A small network was trained on invented records. Each row is its activation on one of them, seen along a few directions.
Each row is followed by the record's values for the fields Pab, Baveb, Posob, Vukup, Rif, Lasa, Pofe.
A field that a record lacks is written absent.
Other fields move the rows too, some of them a lot.
In the rows, zero is written as 500.
Random noise pushes rows far along 9 fixed directions. That doesn't count. These rows show it; they differ only by the noise:
[391 613 500 458 700 372 565 891 433 393 448 428 581 421 497 758 548 532
 286 472 264 437 878]
[205 509 545 701 685 519 147 579 586 375 534 504 366 424 706 556 176 698
 546 416 738 211 386]
[300 493 395 551 669 512 587 772 445 424 380 495 542 514 440 655 492 613
 436 504 474 436 740]
[373 609 574 508 441 410 680 573 405 476 336 471 364 383 441 607 710 412
 566 562 448 499 510]
[315 715 693 520 757 287 369 832 407 368 605 436 230 313 609 605 580 527
 436 545 392 231 778]
[490 373 321 514 639 399 203 410 513 402 621 504 539 652 348 458 593 757
 129 512 601 473 521]
[314 499 402 601 505 550 443 665 473 426 297 434 566 386 515 718 395 605
 429 385 560 358 579]
[304 543 535 540 465 482 675 460 554 509 309 523 569 524 563 658 416 426
 601 490 480 656 269]
[352 552 653 535 689 418 600 679 569 347 536 602 393 507 507 563 520 493
 583 620 467 514 530]
[450 444 434 518 550 587 381 582 557 373 596 507 348 453 427 448 488 599
 416 558 597 253 623]
[397 465 542 432 682 615 558 616 656 318 713 645 247 552 413 413 474 478
 525 743 539 370 605]

[680 510 615 320 688 491 488 591 773 477 923 532 613 654 662 370 234 411
 378 554 219 543 619]	Pab is n3, Baveb is j2, Posob is b3, Vukup is absent, Rif is absent, Lasa is absent, Pofe is h2
[544 615 674 413 543 357 479 320 605 660 735 462 566 597 807 375 309 385
 580 444 320 635 228]	Pab is n2, Baveb is j1, Posob is b3, Vukup is absent, Rif is absent, Lasa is absent, Pofe is absent
[538 492 580 454 636 502 592 498 600 443 675 624 483 636 520 400 454 405
 603 621 460 614 499]	Pab is n3, Baveb is j3, Posob is b3, Vukup is absent, Rif is absent, Lasa is absent, Pofe is h4
[369 606 463 412 462 556 473 371 401 593 437 448 442 460 580 616 396 350
 456 485 501 519 408]	Pab is n1, Baveb is j3, Posob is b3, Vukup is absent, Rif is absent, Lasa is absent, Pofe is h3
[403 437 402 473 585 716  69 554 626 417 695 508 391 447 598 533 175 560
 332 507 728 201 611]	Pab is n3, Baveb is j3, Posob is b2, Vukup is w2, Rif is k1, Lasa is z2, Pofe is h4
[373 418 198 473 623 613 598 580 349 610 488 422 442 643 334 352 587 667
 416 547 496 348 794]	Pab is n1, Baveb is j2, Posob is b3, Vukup is absent, Rif is absent, Lasa is absent, Pofe is h1
[537 527 723 537 275 573 449 506 692 509 521 461 361 304 628 424 466 392
 734 536 586 395 355]	Pab is n1, Baveb is j2, Posob is b2, Vukup is w2, Rif is k1, Lasa is z2, Pofe is h1
[583 457 532 350 606 546 708 474 539 351 593 752 490 639 302 536 681 367
 525 718 481 790 499]	Pab is n2, Baveb is j1, Posob is b3, Vukup is absent, Rif is absent, Lasa is absent, Pofe is absent
[375 459 396 507 519 563 251 212 437 422 521 545 229 493 386 449 508 579
 368 557 744 342 306]	Pab is n1, Baveb is j3, Posob is b1, Vukup is absent, Rif is absent, Lasa is absent, Pofe is h3
[477 612 674 475 725 239 312 491 445 553 788 459 253 538 600 276 613 548
 468 583 423 383 538]	Pab is n1, Baveb is j2, Posob is b3, Vukup is absent, Rif is absent, Lasa is absent, Pofe is h1
[766 439 523 621 501 391 525 753 479 490 523 447 810 513 527 474 534 666
 461 340 380 531 733]	Pab is n3, Baveb is j3, Posob is b2, Vukup is w2, Rif is k1, Lasa is z1, Pofe is h3
[690 558 568 354 124 604 457 324 679 583 468 373 573 280 629 600 347 233
 436 404 396 471 319]	Pab is n3, Baveb is j2, Posob is b1, Vukup is absent, Rif is absent, Lasa is absent, Pofe is h2
[307 476 494 232 671 675 416 448 672 318 683 713 278 562 354 666 467 349
 272 827 612 574 448]	Pab is n2, Baveb is j1, Posob is b2, Vukup is w2, Rif is k1, Lasa is absent, Pofe is absent
[414 512 426 498 575 705 190 456 561 378 674 533 323 448 589 500 185 537
 384 476 672 197 477]	Pab is n3, Baveb is j3, Posob is b2, Vukup is w1, Rif is k1, Lasa is z1, Pofe is h3
[514 549 679 511 649 288 518 517 619 458 511 572 666 600 594 612 470 487
 488 507 372 804 365]	Pab is n3, Baveb is j2, Posob is b1, Vukup is absent, Rif is absent, Lasa is absent, Pofe is h2
[634 586 657 557 603 159 468 544 438 530 554 448 662 538 617 497 592 540
 460 395 312 656 515]	Pab is n3, Baveb is j3, Posob is b1, Vukup is absent, Rif is absent, Lasa is absent, Pofe is h4
[550 396 337 460 525 639 711 356 527 574 510 584 652 738 450 406 366 474
 555 521 468 673 434]	Pab is n1, Baveb is j3, Posob is b1, Vukup is absent, Rif is absent, Lasa is absent, Pofe is h3
[511 621 352 343 291 560 716 236 377 801 458 320 451 530 589 389 469 304
 517 445 291 483 415]	Pab is n1, Baveb is j3, Posob is b1, Vukup is absent, Rif is absent, Lasa is absent, Pofe is h3
[660 460 340 344 248 595 493 439 442 586 458 363 421 373 305 461 749 429
 315 548 469 394 703]	Pab is n3, Baveb is j2, Posob is b1, Vukup is absent, Rif is absent, Lasa is absent, Pofe is h2
[851 429 523 672 476 385 394 625 503 610 684 386 755 576 657 203 475 700
 589 307 426 435 684]	Pab is n3, Baveb is j3, Posob is b2, Vukup is w2, Rif is k1, Lasa is z2, Pofe is h3
[741 518 510 448 183 647 465 368 494 545 668 426 283 318 485 255 618 411
 589 508 572 205 465]	Pab is n2, Baveb is j1, Posob is b2, Vukup is w2, Rif is k2, Lasa is z1, Pofe is absent
[431 397 435 655 563 616 387 545 486 490 512 505 335 477 486 310 436 695
 673 498 710 231 570]	Pab is n1, Baveb is j2, Posob is b1, Vukup is absent, Rif is absent, Lasa is absent, Pofe is h1
[472 516 332 177 346 577 525 152 523 723 610 405 401 616 409 413 579 293
 234 643 395 593 368]	Pab is n1, Baveb is j2, Posob is b3, Vukup is absent, Rif is absent, Lasa is absent, Pofe is h1
[612 441 565 613 615 357 670 576 546 592 592 511 641 676 577 272 476 619
 698 462 375 583 537]	Pab is n3, Baveb is j2, Posob is b1, Vukup is absent, Rif is absent, Lasa is absent, Pofe is h2
[577 600 641 395 576 361 465 567 568 476 678 433 426 448 566 464 545 460
 381 535 288 443 599]	Pab is n1, Baveb is j2, Posob is b1, Vukup is absent, Rif is absent, Lasa is absent, Pofe is h1
[651 521 588 513 390 525 348 458 662 525 734 401 436 430 664 283 342 509
 517 427 452 264 441]	Pab is n3, Baveb is j2, Posob is b2, Vukup is w1, Rif is k1, Lasa is z1, Pofe is h2
[805 298 349 512 231 553 503 185 540 552 478 533 773 641 351 365 576 504
 444 422 595 721 293]	Pab is n3, Baveb is j3, Posob is b3, Vukup is absent, Rif is absent, Lasa is absent, Pofe is h4
[650 459 485 454 397 543 689 554 530 422 409 533 592 463 344 565 629 449
 466 515 403 577 580]	Pab is n1, Baveb is j2, Posob is b1, Vukup is absent, Rif is absent, Lasa is absent, Pofe is h1
[568 401 516 588 388 579 295 491 689 438 509 473 643 444 571 528 309 617
 427 382 606 425 363]	Pab is n1, Baveb is j2, Posob is b2, Vukup is w2, Rif is k1, Lasa is z1, Pofe is h1
[364 498 483 673 542 430 333 520 377 594 500 451 309 521 524 298 646 679
 662 522 698 363 515]	Pab is n3, Baveb is j2, Posob is b2, Vukup is w1, Rif is k2, Lasa is z2, Pofe is h2
[437 540 512 589 529 438 445 659 391 526 402 398 411 372 505 499 610 608
 552 452 514 341 684]	Pab is n1, Baveb is j2, Posob is b1, Vukup is absent, Rif is absent, Lasa is absent, Pofe is h1
[423 500 567 408 343 581 325 339 717 452 564 462 404 394 536 547 403 412
 373 551 576 445 234]	Pab is n3, Baveb is j2, Posob is b2, Vukup is w2, Rif is k2, Lasa is z1, Pofe is h2
[431 581 393 466 548 421 707 273 263 767 557 434 398 717 528 241 584 445
 617 540 416 566 441]	Pab is n3, Baveb is j3, Posob is b3, Vukup is absent, Rif is absent, Lasa is absent, Pofe is h3
[631 518 717 562 659 191 782 750 541 415 482 536 664 552 443 502 721 577
 552 519 221 699 640]	Pab is n1, Baveb is j2, Posob is b1, Vukup is absent, Rif is absent, Lasa is absent, Pofe is h1
[304 628 674 419 558 379 808 557 503 691 404 526 434 590 577 559 648 311
 712 708 376 816 407]	Pab is n1, Baveb is j2, Posob is b2, Vukup is w2, Rif is k1, Lasa is z2, Pofe is h1
[575 428 554 413 568 450 550 430 457 435 622 718 299 672 215 381 938 428
 513 863 654 792 554]	Pab is n3, Baveb is j3, Posob is b2, Vukup is w2, Rif is k1, Lasa is z2, Pofe is h4
[391 474 316 307 262 758 589 393 657 567 396 394 466 438 423 590 426 367
 341 556 461 427 449]	Pab is n1, Baveb is j2, Posob is b2, Vukup is w1, Rif is k1, Lasa is z2, Pofe is h1
[691 519 458 359 458 478 514 393 540 490 565 490 713 542 526 594 396 378
 285 412 302 635 482]	Pab is n3, Baveb is j3, Posob is b1, Vukup is absent, Rif is absent, Lasa is absent, Pofe is h3
[663 651 661 438 409 426 668 692 404 445 479 453 415 266 498 578 660 298
 560 498 305 408 737]	Pab is n3, Baveb is j3, Posob is b1, Vukup is absent, Rif is absent, Lasa is absent, Pofe is h4
[523 468 470 674 264 344 499 451 316 689 249 362 565 448 442 425 824 617
 634 412 619 567 451]	Pab is n3, Baveb is j2, Posob is b2, Vukup is w2, Rif is k2, Lasa is z2, Pofe is h2
[432 514 533 417 423 557 658 575 687 556 431 442 714 482 607 665 282 414
 445 444 329 587 378]	Pab is n1, Baveb is j2, Posob is b2, Vukup is w2, Rif is k2, Lasa is z1, Pofe is h1
[813 589 745 534 439 228 227 720 555 364 485 417 810 268 623 767 602 495
 315 301 338 648 646]	Pab is n3, Baveb is j2, Posob is b3, Vukup is absent, Rif is absent, Lasa is absent, Pofe is h2
[387 464 640 537 644 281 200 421 547 313 556 608 399 522 383 591 675 647
 273 602 668 601 290]	Pab is n1, Baveb is j2, Posob is b2, Vukup is w2, Rif is k1, Lasa is z1, Pofe is h1

Here are new rows. What are their fields?
[539 531 515 489 211 581 759 604 446 381 129 471 568 214 320 792 694 336
 529 441 451 507 526]	Pab is n1, Baveb is j2, Posob is b3, Vukup is absent, Rif is absent, Lasa is absent, Pofe is h1
[568 423 563 509 641 504 444 417 547 344 666 682 420 625 387 388 578 529
 527 649 629 603 436]	Pab is n1, Baveb is j3, Posob is b3, Vukup is absent, Rif is absent, Lasa is absent, Pofe is h3
[618 594 630 406 572 540 375 628 567 417 734 528 484 409 655 525 392 395
 508 495 425 438 631]	Pab is n2, Baveb is j1, Posob is b3, Vukup is absent, Rif is absent, Lasa is absent, Pofe is absent
[260 655 550 305 611 560 659 577 485 535 474 507 332 468 524 668 490 265
 495 677 383 563 566]	Pab is n1, Baveb is j2, Posob is b3, Vukup is absent, Rif is absent, Lasa is absent, Pofe is h1
[536 382 414 622 566 687 393 553 592 465 636 531 517 521 600 325 222 683
 642 396 640 234 525]	Pab is n2, Baveb is j1, Posob is b1, Vukup is absent, Rif is absent, Lasa is absent, Pofe is absent
[479 506 415 618 327 628 502 357 431 603 362 424 500 436 609 444 342 525
 673 339 598 368 331]	Pab is n1, Baveb is j3, Posob is b1, Vukup is absent, Rif is absent, Lasa is absent, Pofe is h3
[680 442 592 569 676 492 344 631 603 289 710 625 607 539 550 459 369 573
 503 460 515 489 625]	Pab is n3, Baveb is j3, Posob is b3, Vukup is absent, Rif is absent, Lasa is absent, Pofe is h3
[497 584 619 432 591 440 333 610 529 420 590 501 377 393 524 587 560 450
 408 581 483 473 633]	Pab is n3, Baveb is j2, Posob is b1, Vukup is absent, Rif is absent, Lasa is absent, Pofe is h2
[359 384 277 408 457 884 754 603 720 536 350 496 687 548 503 651 109 449
 507 488 442 474 558]	Pab is n1, Baveb is j2, Posob is b1, Vukup is absent, Rif is absent, Lasa is absent, Pofe is h1
[549 544 446 637 433 293 656 297 326 810 439 319 615 645 657 223 522 622
 667 294 345 526 334]	Pab is n1, Baveb is j3, Posob is b1, Vukup is absent, Rif is absent, Lasa is absent, Pofe is h3
[435 388 401 537 529 653 516 668 552 402 332 557 627 463 406 697 394 547
 472 495 601 513 640]	Pab is n3, Baveb is j2, Posob is b1, Vukup is absent, Rif is absent, Lasa is absent, Pofe is h2
[450 674 639 424 393 344 676 416 435 616 505 395 353 430 586 461 611 328
 531 518 310 474 382]	Pab is n3, Baveb is j3, Posob is b2, Vukup is w2, Rif is k1, Lasa is z1, Pofe is h3
[422 540 395 397 467 503 224 476 475 574 557 363 370 446 494 530 594 547
 244 553 540 404 613]	Pab is n3, Baveb is j2, Posob is b2, Vukup is w2, Rif is k1, Lasa is z2, Pofe is h2
[347 662 546 428 581 436 443 506 453 551 434 454 514 453 672 735 343 365
 422 462 405 584 471]	Pab is n3, Baveb is j3, Posob is b1, Vukup is absent, Rif is absent, Lasa is absent, Pofe is h4
[662 473 437 392 316 416 488 389 503 565 386 420 677 479 385 608 701 438
 278 470 403 703 494]	Pab is n3, Baveb is j2, Posob is b1, Vukup is absent, Rif is absent, Lasa is absent, Pofe is h2
[532 503 481 533 639 336 624 396 387 561 567 523 550 701 471 334 601 568
 526 494 404 618 445]	Pab is n1, Baveb is j3, Posob is b3, Vukup is absent, Rif is absent, Lasa is absent, Pofe is h3
[446 378 280 525 428 638 603 474 301 560 275 581 444 584 211 497 814 528
 597 646 734 661 648]	Pab is n3, Baveb is j2, Posob is b3, Vukup is absent, Rif is absent, Lasa is absent, Pofe is h2
[256 503 461 634 594 656 262 660 379 258 229 627 468 316 464 900 392 535
 516 454 826 465 569]	Pab is n3, Baveb is j3, Posob is b3, Vukup is absent, Rif is absent, Lasa is absent, Pofe is h3
[537 549 525 441 591 399 430 440 465 393 634 537 428 540 437 506 582 531
 295 538 438 493 475]	Pab is n1, Baveb is j3, Posob is b2, Vukup is w2, Rif is k1, Lasa is z1, Pofe is h3
[603 611 565 526 460 244 490 423 347 606 494 378 466 466 542 417 711 518
 469 435 369 505 496]	Pab is n1, Baveb is j3, Posob is b1, Vukup is absent, Rif is absent, Lasa is absent, Pofe is h3
[664 446 584 727 348 702 500 890 478 326 259 547 689 199 556 713 364 498
 798 310 649 392 777]	Pab is n3, Baveb is j3, Posob is b3, Vukup is absent, Rif is absent, Lasa is absent, Pofe is h4
